A small network was shown many inputs. Here are its activations along a few directions, one row for each input.
In each table, some parts of the input vary, and every possible input appears once, in random order.
A made-up example of a description, with smaller parts first: ring(8) and (point or ring(11) or (values(3) and line(4))).
Shared parts are said once, and a part with two or three values counts as separate values.
In the rows, 128 means zero.

Other details of the inputs shift rows strongly along three fixed directions, in all tables alike. That doesn't count.

Rows:
R1: [152 191 118 148 145 106  73 118 121 138  76 129]
R2: [131 171 152 155  97 116  90  99 139 132  78  87]
R3: [139 128 185 127  86 136 116 115 105 135 170 151]
R4: [149 111 108  72 190 132  84 113  78 105 161 160]
R5: [135 139 107 138 205 119  35 121 107 123  75 171]
R6: [144  75  91 103 140 117 196 150 138 138 168 138]
R7: [118 157 191 106 101 105 127 141 101 118 148 128]
R8: [156 143  95 171 123  89 163 144 159 170  77  90]
R9: [146 135 112 207 116 110 144 153 163 171  57 103]
R10: [151 120 107  84 192 131  77 112  78 107 146 152]
R11: [106 120 119  83 156 140  83 106 104 104 138 156]
R12: [116 148 106 118 185 142  61  97 106 104  78 139]
R13: [124 110 154  94 109 147 119 103 115 101 163 125]
R14: [120 168 130 144 123 129  78 104 116 131  77 103]
R15: [134 110 110 148  99 132 196 161 148 140 162 124]
R16: [133 124 109 155 101 121 187 158 155 145 146 125]
R17: [121 141 172 114  83 135 128  93 128 117 146 119]
R18: [119 180 140 157  97 114  92 104 134 146  72  96]
R19: [119 128 168 104  74 135 129 105 123 121 163 118]
R20: [129 106 130 158 109 128 180 157 161 158 142 126]
R21: [118 132 173 106  81 136 137  94 128 114 161 126]
R22: [122 124 166 108  76 144 130 107 117 118 162 110]
R23: [121 114 159 107 114 122 170 166 112 117 154 122]
R24: [108  67  81  87 208 121 164 191 121 100 131 155]
R25: [121  96 119 143 116 130 198 161 159 147 174 128]
R26: [108 108 120  79 153 152  93 108  96  99 152 151]
R27: [126 136  78 148 223 127  70 141 122 124  89 141]
R28: [141  91 130 163 101 136 179 154 145 151 135 125]
R29: [136 171 165 130  92 124 108 115 108 126 165 142]
R30: [118  78  77 123 191 141 155 163 140 125 157 151]
R31: [145 100 105 123 104 129 206 158 150 141 162 133]
R32: [117 102 121  78 173 156  93 100 103  83 147 154]
R33: [115 162 134 132 130 126  94  96 128 124  89 127]
R34: [123 136 169 112  80 127 121  99 132 118 147 116]
R35: [117 129 168 104  75 132 129 105 125 121 163 121]
R36: [136 108 109 149 100 136 196 161 145 138 162 122]
R37: [128 177 154 157 101 122  96  93 137 131  76  92]
R38: [154 164 164 118  87 134 117 113 101 130 159 128]
R39: [123 118 122 160 114 119 184 156 164 155 149 120]
R40: [122  57  79 116 192 149 157 167 139 125 153 164]
R41: [131 138  93 204 143 102 150 164 185 175  54 107]
R42: [113 118  66 142 213  88 137 190 148 126  45 127]
R43: [128 163 154 144  96 114  96  99 141 129  92  99]
R44: [155 146  75 174 144 114 148 156 155 153  65 103]
R45: [119 174 152 146  98 125 106  93 131 134  90 110]
R46: [119 124 149 100 107 141 107 105 113 112 151 123]
R47: [113 122 152  95 111 155 128  97 107 108 160 139]
R48: [126  83 106 110 190 153 115 145 113 116 157 166]
Each input here is: line(4) and (point or ring(5) or line(6)).
Question: Changing only the line(4) part turns R9 into R5. The same change can be made to R15. Which row results?
Answer: R29
Question: Start at R19 and move only the ring(5) part, one step at a time. The first step leads to R18. Which rows follow, in order?
Answer: R45, R17, R43
Question: Start at R8 and move only the line(6) part, one step at a time. The first step leads to R31. Which rows follow, in order?
Answer: R16, R25, R20, R3
Question: Change only the ring(5) part in R32. List by row number the other rows that result.
Answer: R12, R13, R14, R22
Question: Start at R28 and move only the line(6) part, one step at a time. The first step leads to R48. Which rows follow, in order?
Answer: R27, R36, R44, R10
